Each row below holds a small network's activations on one input, seen along a few directions.
Each table varies a few parts of the input and shows all the possible inputs, shuffled.
Descriptions start from the smaller parts, as in this example, which fits no table here: one of 5 places around a ring, together with either a single point or one of 9 places along a line or (one of 3 separate values, together with one of 4 places along a line).
Shared parts are said once, and a part with two or three values counts as separate values.
In the rows, 128 means zero.

Other details of the inputs vary at random and push rows far along three fixed directions, the same in every table; ignore that.
To show where, the next rows are all for the same input, with only those details redrawn:
[101 193  74 182 112 141 129 149 135  90 101 133  99]
[110 107 169  79 130 146 139  79 144 121 133  77 193]
[178 110  70 136 154 153 132  86 130 127  49  44 114]
[126 184  46 189 129 141 129 147 131 102  76 120  76]
[158 128  74 142 149 148 133 101 132 123  66  69 111]
[108 181  52 152 170 106 151 170 142 157 128 200  56]
[ 72 200 104 170 100 138 131 153 140  83 131 151 122]
[ 78 133 156  69 161 108 159 125 155 163 186 181 152]

A family of inputs:
row 1: [209  71 144  96 192 111 137 141 126 207 170 137 116]
row 2: [140 126 169 146  21  93 117 106 124  88 144 146 158]
row 3: [101 169  23 183 121 135 106 161  94 121  55 124  44]
row 4: [166  85 187 118  90 147 123 112 136  99 144  76 177]
row 5: [ 89 144 119  86 164  83 155 163 156 177 191 190 100]
row 6: [ 90 161 101 110 170 102 157 154 149 165 162 202  98]
row 7: [155  85 125  68 194 116 150  96 150 184 128 126 130]
row 8: [119 123 187 138  86 148 112 149 109  63 137 135 154]
row 9: [141 108 198 129  86 163 127 105 133  83 143 105 197]
row 10: [144  81 161 115 112 150 115 100 110  75 102  78 148]
row 11: [104 148 240 111 143  95 124 169 140 197 235 200 153]
row 12: [141 139 138 154  59  93 131 110 122 111 133 197 133]
row 13: [143  94 177 109  65  92 117  97  99 100 120 160 148]
row 14: [ 89 129 112 127 107 151 125 110 131 107 128 101 175]
row 15: [194  65 154  85 207 118 128 142  99 189 145 152 111]
row 16: [142  90 148  97 133 148 109  94 117  92  77  50 148]
row 17: [158  86  67 112 135 137 121  88 125 173  74  34 113]
row 18: [129  68 150  34 196 109 144 103 124 174 129 117 130]
row 19: [137 132 226 149 116 152  86 130  95 116 121  92 164]
row 20: [124 124 113 119 152  87 152 170 150 161 192 211  78]
row 21: [204 107 132 162 141 166 115 116 111 126 106  84 146]
row 22: [ 32 145 155 113  85 138 111 145 112  75 159 138 177]
row 23: [ 61 163 191 148  60 146 129 134 145  53 189 169 184]
row 24: [ 90 170  54 178  96 126 118 171 130 105 128 128 100]
row 25: [ 81 192  40 187 104 140 122 150 124 129  97 149  81]
row 26: [184 151 150 197 139 156 100 126 111 149  88  92 121]
row 27: [183  87  76  91 198  98 144 126 149 195 112 113  73]
- What is each input in this table made of? => one of 3 separate values, together with either a single point or one of 8 places along a line
- The inputs of row 24 and row 22 match in every part but the choice among 3 separate values. If row 20 is changed in the same way as row 24 into row 22, which row does it become? => row 10
- Which other rows does row 17 become when the choice among 3 separate values takes its other values? List them by row number. => row 3, row 25
- Which other rows agree with row 6 in the choice among 3 separate values? List them by row number. => row 7, row 9, row 12, row 14, row 21, row 23, row 25, row 26

A family of inputs:
row 28: [ 97 120 124 109 121 112 125 140 125 120 140 156 106]
row 29: [131 127 111 131 115 134 126 116 127  82  95 118 126]
row 30: [139  96 130 100 122 107 134 104 141 169 129 112 132]
row 31: [120 108 139  77 140 109 147 129 137 127 144 155 130]
row 32: [178  95 190 112 117 105 130 125 115 139 151 155 135]
row 33: [173 113  68 135 156 123 154 107 136 150  98 142  94]
row 34: [ 91 151 139 127 144 146 126 140 117 118 132 158 128]
row 35: [112 142 135 111 152 135 136 153 135 118 140 142 120]
row 36: [110 172 112 183 104 149 123 152 144  85 135 108 120]
row 37: [112  86 162  67 161 136 134 137 133 145 171 122 163]
row 38: [154  73 149  80 163 141 141 100 140 158 159  74 173]
row 39: [104 121 157 120 120 153 108 126 122  96 119  78 148]
row 40: [ 86 174 111 185  87 154  95 161 100  80 116  97 125]
row 41: [166 104  95 151 143 155 103 105 104 127  52  27 102]
row 42: [128 160  87 163 111 107 125 130 134 135 103 151 102]
row 43: [ 88 120 191  78 153 120 128 108 123 150 159 133 171]
row 44: [ 94 105 134  88 128  97 131 136 113 156 163 160 131]
row 45: [140 117 120 109 179 136 133 126 133 135 112 124 117]
row 46: [120 158 113 166  99 154 113 142 132 105 140  91 144]
row 47: [151 103 129 131 118 155 107 104 126 141 105  39 166]
row 48: [ 87 166 145 152 102 133 117 151 143 129 153 129 137]
row 49: [124  98 154  93 151 146 128 124 137 122 135  93 144]
row 50: [191  80  88 106 213 144 153 104 134 173  83 103 106]
row 51: [123 160  95 155 154 133 129 140 117 164 102 153  93]
row 52: [129 152 140 159 104 153 109 105 133 109  92  66 163]
row 53: [170 120  57 167 153 155 126 149 121 114  83  73  93]
row 54: [204  90  83 114 210 131 146  93 141 178  89  84 102]
row 55: [186  75 205 109 150 129 118 123 121 160 152 111 144]
row 56: [131 145  93 120 151  89 151 131 148 169 154 197  94]
row 57: [113 165  90 150 112  98 129 152 123 141 113 169  83]
row 58: [165  98 120 119 126 131 138  77 141 113 101  83 152]
row 59: [125 105 151  97 102 137 119  96 116  90 103  82 155]
row 60: [110 157 146 133 121 129 126 136 139 143 140 122 143]
row 61: [106 160 123 168 101 144 103 142 123 116 108  94 120]
row 62: [123 120  80 121 140  91 131 152 119 181 136 172  86]
row 63: [148 155 179 168 128 123 111 160 117 119 153 177 125]
row 64: [113 121 164 101 155 136 140 120 148 118 149 126 167]
row 65: [154 107 229 102 137 122 123 136 122 149 180 152 162]
row 66: [144 109 120 136  97 136 131 101 143  95 116  77 142]
row 67: [137 121 166  95 140 136 138 103 148 148 152  93 168]
row 68: [168 124 111 161 129  88 123 189 108 157 161 217  69]
row 69: [152 167  42 205 103 133 122 129 119 123  58 132  75]
row 70: [ 99 155 141 129 142 120 122 134 130 152 134 147 133]
row 71: [ 97 134 128 122 120 115 133 118 111 130 121 165 125]
row 72: [110 159 111 160  95 129 130 134 138  65 115 142 130]
row 73: [144  54 149  39 177 118 147  74 118 174 125 137 146]
row 74: [ 97 160 142 123 138 118 129 149 128 159 145 152 120]
row 75: [ 83 161 115 166  72 122 109 145 113  82 115 129 108]
row 76: [131 147  62 164 108 106 124 156 125 149 119 149  89]
row 77: [104 154 155 111 147 120 140 129 152 154 180 163 149]
row 78: [167  87  79 118 140 121 141 114 133 146 125 106 116]
row 79: [136 137 188 163  98 138 102 170 108 109 175 149 149]
row 80: [128 125 111  98 193 115 135 151 122 170 130 158  84]
row 81: [148  84 129  91 115 124 134  94 138 149 149  95 162]
row 82: [190 111 167 159  98 123 108 112 108  98 104 119 139]
row 83: [171  98  92 105 206 130 126 113 116 165  79 104  90]
row 84: [ 91 135 143 138  68 144 117 133 132  52 127 109 147]
row 85: [155 110 116 128 107 141 135 104 133  81  89  74 141]
row 86: [147 150  81 160 148 131 129 147 143 152 126 120  82]
row 87: [126 108 149 116  99 152 140  89 134  79 113 104 178]
row 88: [ 84 166 158 121  78 112 141 133 149 107 182 166 156]
row 89: [108 166 127 136 143 123 147 159 150 131 166 162 120]
row 90: [122 132 148 121 145 149 146 112 144 131 147 130 160]
row 91: [208 147 105 215 137 152 110 152  96 121  72 131  74]
row 92: [162 110  75 131 190 129 144 150 142 159 112 123  73]
row 93: [ 64 129 146  97 104 108 124 157 120 115 183 185 141]
row 94: [118 148  87 129 147  85 136 140 126 174 124 195  80]
row 95: [118 146  95 128 183 132 145 162 130 148 130 191  86]
row 96: [154  88 136  78 148 119 153  74 142 172 141 134 153]
row 97: [105 160 119 139 101 115 145 140 147 104 157 166 123]
row 98: [104 133 132 106 117  98 146 134 153 153 186 176 123]
row 99: [129 123  92 152  92 141 125 136 125  76 117 102 132]
row 100: [ 97 138 150 130  87 126 113 103 112  87 109 111 155]
row 101: [ 77 166 144 141 131 138 126 140 112 126 138 163 130]
row 102: [ 85 144 141 106 118  94 135 142 120 135 150 177 117]
row 103: [130 150 118 150 132 149 134 144 137  93 112 102 125]
row 104: [ 86 135 152 121  81 115 118 123 129 122 146 134 144]
row 105: [102 148 117 161 100 165  94 149 105  73 111  81 136]
row 106: [121 131 154  98 161 131 150 113 149 173 168 159 152]
row 107: [ 97 171 136 158 108 142 111 143 110  94 106  99 126]
row 108: [143  63 127  71 140 125 135 112 125 134 134 106 147]
row 109: [129 152 114 158  74 129 118 116 130 103  97  96 134]
row 110: [108 150  98 160  95 124 132 155 140  80 129 144 105]
row 111: [ 54 162 167 122 103 123 115 164 126 136 192 162 162]
row 112: [118 149 149 152 101 164 116 103 129 117 107  87 172]
row 113: [205  69 190 127 104 145 116  76 105 115 100  93 169]
row 114: [141 106 135 126  95 147 121  70 113 118  73  74 162]
row 115: [128 123  87 111 164 111 152 142 131 145 122 203  84]
row 116: [142  96 226 117  80 115 115 124 123 109 177 145 168]
row 117: [159 110  62 118 178 101 131 127 117 155  83 155  63]
- The inputs of row 32 and row 68 match in every part but one. If row 89 is changed in the same way as row 32 into row 68, which row does it become? => row 38
- The inputs of row 107 and row 41 match in every part but one. If row 85 is changed in the same way as row 107 into row 41, which row does it become? => row 110
- What is each input in this table made of? => one of 2 separate values, together with one of 5 places along a line, together with either a single point or one of 8 places around a ring
- Which other rows does row 42 become when the place on the line of 5 takes its other values? List them by row number. => row 30, row 69, row 76, row 109
- Which other rows does row 106 become when the choice among 2 separate values takes its other values? List them by row number. => row 96
- A walk changes only the place on the ring of 8. It starts at row 40 and steps to row 111. List the rest of the walk in order. => row 47, row 46, row 38, row 53, row 37, row 105
- A walk changes only the place on the ring of 8. It starts at row 58 and steps to row 56. List the rest of the walk in order. => row 42, row 94, row 100, row 117, row 29, row 72
- Which other rows does row 114 become when the choice among 2 separate values takes its other values? List them by row number. => row 51

A family of inputs:
row 118: [156 114 162 145  98 169 108  89 121  88  92  37 175]
row 119: [116 113 169  99 138 133 130 119 130 135 146 123 153]
row 120: [ 52 192 111 136 126 138 146 144 164 126 168 145 147]
row 121: [149 135 142 168  88 170 107 114 122  68  95  48 160]
row 122: [137 127  88 138 132 113 128 132 123 145 105 135  90]
row 123: [114 139 154 122 131 125 126 135 128 135 146 140 139]
row 124: [149 117 102 122 166 125 127 132 118 157 101 123  99]
row 125: [155 115 102 130 168 128 132 136 124 148 108 123  96]
row 126: [174 110 112 135 165 131 132 127 128 160 116 119 110]
row 127: [123 169  95 169 135 126 127 174 128 117 132 162  83]
row 128: [123 112 132 103 128 122 136 126 132 121 138 136 135]
row 129: [153 111 164 137  98 171 106  85 120  82  88  29 177]
row 130: [121 140 133 161  85 164  97 114 111  75  82  52 153]
row 131: [107 161  81 160 123 116 131 164 122 109 125 181  83]
row 132: [148 113  83 125 150 119 134 125 119 142  99 137  89]
row 133: [102 164 116 184  50 163 106 132 116  25  95  85 146]
row 134: [125  82 148  75 133 120 130  92 122 148 129 108 155]
row 135: [137 126 119 128 151 126 128 133 121 147 113 124 109]
row 136: [148 142  99 156 122 116 131 137 126 141 118 150 102]
row 137: [113 119 164  99 119 116 135 116 137 131 159 150 152]
row 138: [118  97 167  81 147 132 128 106 120 145 137 110 161]
row 139: [156 127 104 141 160 127 128 139 126 142 113 128  97]
row 140: [122 106 148 101 149 136 129 121 123 130 134 118 145]
row 141: [112 163 106 175 107 152 110 147 112  83  98 114 111]
row 142: [152 108  91 130 128 128 120 109 117 133  82  93 110]
row 143: [106 127 142 112 139 134 130 142 126 119 149 138 136]
row 144: [129 168 105 171 130 124 123 160 123 133 123 155  93]
row 145: [161 120  88 139 140 111 130 124 126 160 107 132  92]
row 146: [113 140 149 134 104 121 132 133 137 111 156 155 145]
row 147: [155 122  97 132 140 112 132 124 125 148 105 133  97]
row 148: [120 108 144  96 128 122 133 114 130 131 136 136 143]
row 149: [101 108 165  87 138 128 124 116 122 144 149 122 158]
row 150: [121 170  87 176 107 110 126 160 128 135 132 177  87]
row 151: [114 123 147 110 138 135 128 137 129 120 145 129 141]
row 152: [143 121  91 127 141 115 131 127 121 142 100 136  97]
row 153: [ 88 120 179  85 138 115 132 131 133 156 176 153 155]
row 154: [153 132  81 145 140 115 136 144 131 132 115 147  82]
row 155: [118 117 143 112 121 121 135 122 133 119 141 139 141]
row 156: [105 156 145 150  93 122 130 144 137 105 163 169 142]
row 157: [152 107 102 130 120 138 121 100 112 114  76  81 124]
row 158: [121 104 158  92 121 119 134 105 129 135 137 123 155]
row 159: [ 94 169 141 150  90 114 128 149 132 111 158 176 132]
row 160: [109 146 143 135 102 120 134 143 139 110 163 162 138]
row 161: [153 112 100 123 140 111 129 117 126 156 109 125 103]
row 162: [114 171 127 195  47 158 103 127 122  31  97  86 148]
row 163: [172  87 112 105 176 132 135 119 127 156 105  96 109]
row 164: [128 118 159 113 134 127 124 118 129 151 144 117 149]
row 165: [ 98 131 109  92 139 132 155  93 167 149 143 103 162]
row 166: [121 119 155 104 125 112 144 132 143 144 178 169 146]
row 167: [173 110 110 132 169 128 132 127 128 157 112 117 105]
row 168: [111 122 154 108 140 132 128 133 129 125 146 135 146]
row 169: [146 122  90 135 138 119 137 139 129 129 113 137  93]
row 170: [ 88 168 154 145  89 116 132 152 139 113 178 193 141]
row 171: [131  92 167  81 150 137 128 104 127 143 133 103 160]
row 172: [128 109 165  98 123 118 138 109 138 141 156 142 156]
row 173: [157  95 158 102 151 136 134 113 135 152 145 106 154]
row 174: [172 113 115 132 160 128 129 122 124 169 110 114 112]
row 175: [ 86 158 169 130 114 118 126 153 135 143 186 178 148]
row 176: [168 118 115 137 158 132 130 127 127 160 115 123 109]
row 177: [ 86 152 136 133 102 120 129 148 132  97 153 171 134]
row 178: [119 166  98 166 131 121 119 161 122 134 123 152  87]
row 179: [120 113 147 104 123 121 135 115 132 129 139 136 140]
- What is each input in this table made of? => one of 2 separate values, together with either a single point or (one of 5 places along a line, together with one of 6 places along a line)
- The inputs of row 167 and row 146 match in every part but the choice among 2 separate values. If row 125 is changed in the same way as row 167 into row 146, which row does it become? => row 155
- The inputs of row 170 and row 176 match in every part but the choice among 2 separate values. If row 158 is changed in the same way as row 170 into row 176, which row does it become? => row 135
- Which other rows does row 169 become when the choice among 2 separate values takes its other values? List them by row number. => row 163
- Which other rows does row 143 become when the choice among 2 separate values takes its other values? List them by row number. => row 133
- A walk changes only the place on the line of 5. It starts at row 166 and steps to row 156. List the rest of the walk in order. => row 170, row 136, row 150

A family of inputs:
row 180: [131 118  42 127 101  92 134 118 120 114  85 164  70]
row 181: [191  91 145 114 139 128 128  80 132 158 102  73 149]
row 182: [138 117 117 119 113 142 127  91 140 122 103  49 157]
row 183: [133  83 155  97  68  90 136  98 116 105 135 160 147]
row 184: [ 58 195  83 155 132 107 134 204 132 135 168 225  79]
row 185: [111 126 148 120 101 154 126  86 138 110 113  73 175]
row 186: [ 93 123 156 116 107 149 110 117 123  89 118  73 162]
row 187: [134 132 166 144  99 146 110 123 115 104 120 111 161]
row 188: [103 123 145 102 123 137 145 109 151 124 150 120 160]
row 189: [117 119 176 101 153 107 134 154 131 141 176 187 126]
row 190: [179 111  48 138 178 141 133 123 116 137  57  84  69]
row 191: [170  84 135 100 167 117 130 130 120 179 134 133 120]
row 192: [139 100 171  90 152 118 138 134 132 154 168 165 148]
row 193: [181 128  98 166 138 141 120 141 109 111  86 110  87]
row 194: [134  76 135  56 200 113 148 114 137 174 137 131 122]
row 195: [ 94 177  88 178 100 148 124 146 131  74 117 129 121]
row 196: [176  96 148 135 123 150 113  85 115 125  95  67 159]
row 197: [145 167 103 195 103 135 118 146 125 116 105 140  96]
row 198: [115 161  81 155 140 134 125 147 114 122  94 132  86]
row 199: [116 119 199 112 120 128 114 125 119 119 148 132 160]
row 200: [188 108 104 167 133 145 100 129 103 113  62  64  93]
row 201: [167 114  48 103 207  94 164 131 153 204 119 157  63]
row 202: [105 154 177 150  80 137 128 137 142  91 169 151 162]
row 203: [164 137  67 157 129 142 125  96 133 126  58  55 111]
row 204: [138  86 113  59 208 105 152 117 133 214 135 157 113]
row 205: [164  95 146 118 132 130 128 110 132 156 133 106 138]
row 206: [132 181 100 194  92 120 117 164 131 111 130 146  97]
row 207: [149 158  95 192 113 137 119 153 121  97 114 142  99]
row 208: [ 37 164 181 105 116 119 126 151 134 110 179 179 156]
row 209: [ 95 122 156 104 111 148 120 115 121 103 132  84 165]
row 210: [ 97 128 150 116 112 147 124  96 130 109 129  94 178]
row 211: [ 90 162 159 155  93 124 118 160 126 109 180 174 145]
row 212: [118 132 180 137  90 144 109 134 111  92 143 108 159]
row 213: [152 105 153  83 170  90 157 128 153 190 183 182 128]
row 214: [ 73 186  92 177  96 137 119 162 128  91 137 147 116]
row 215: [127 165 107 154 157 101 132 183 113 160 145 218  62]
row 216: [107  98 148  61 170 118 151 123 143 163 166 155 152]
row 217: [ 99 124 148 114 100 147 128 103 141 114 137  85 172]
- The inputs of row 198 and row 215 match in every part but one. If row 204 is changed in the same way as row 198 into row 215, which row does it become? => row 187
- What is each input in this table made of? => one of 2 separate values, together with either a single point or (one of 3 separate values, together with one of 6 places along a line)
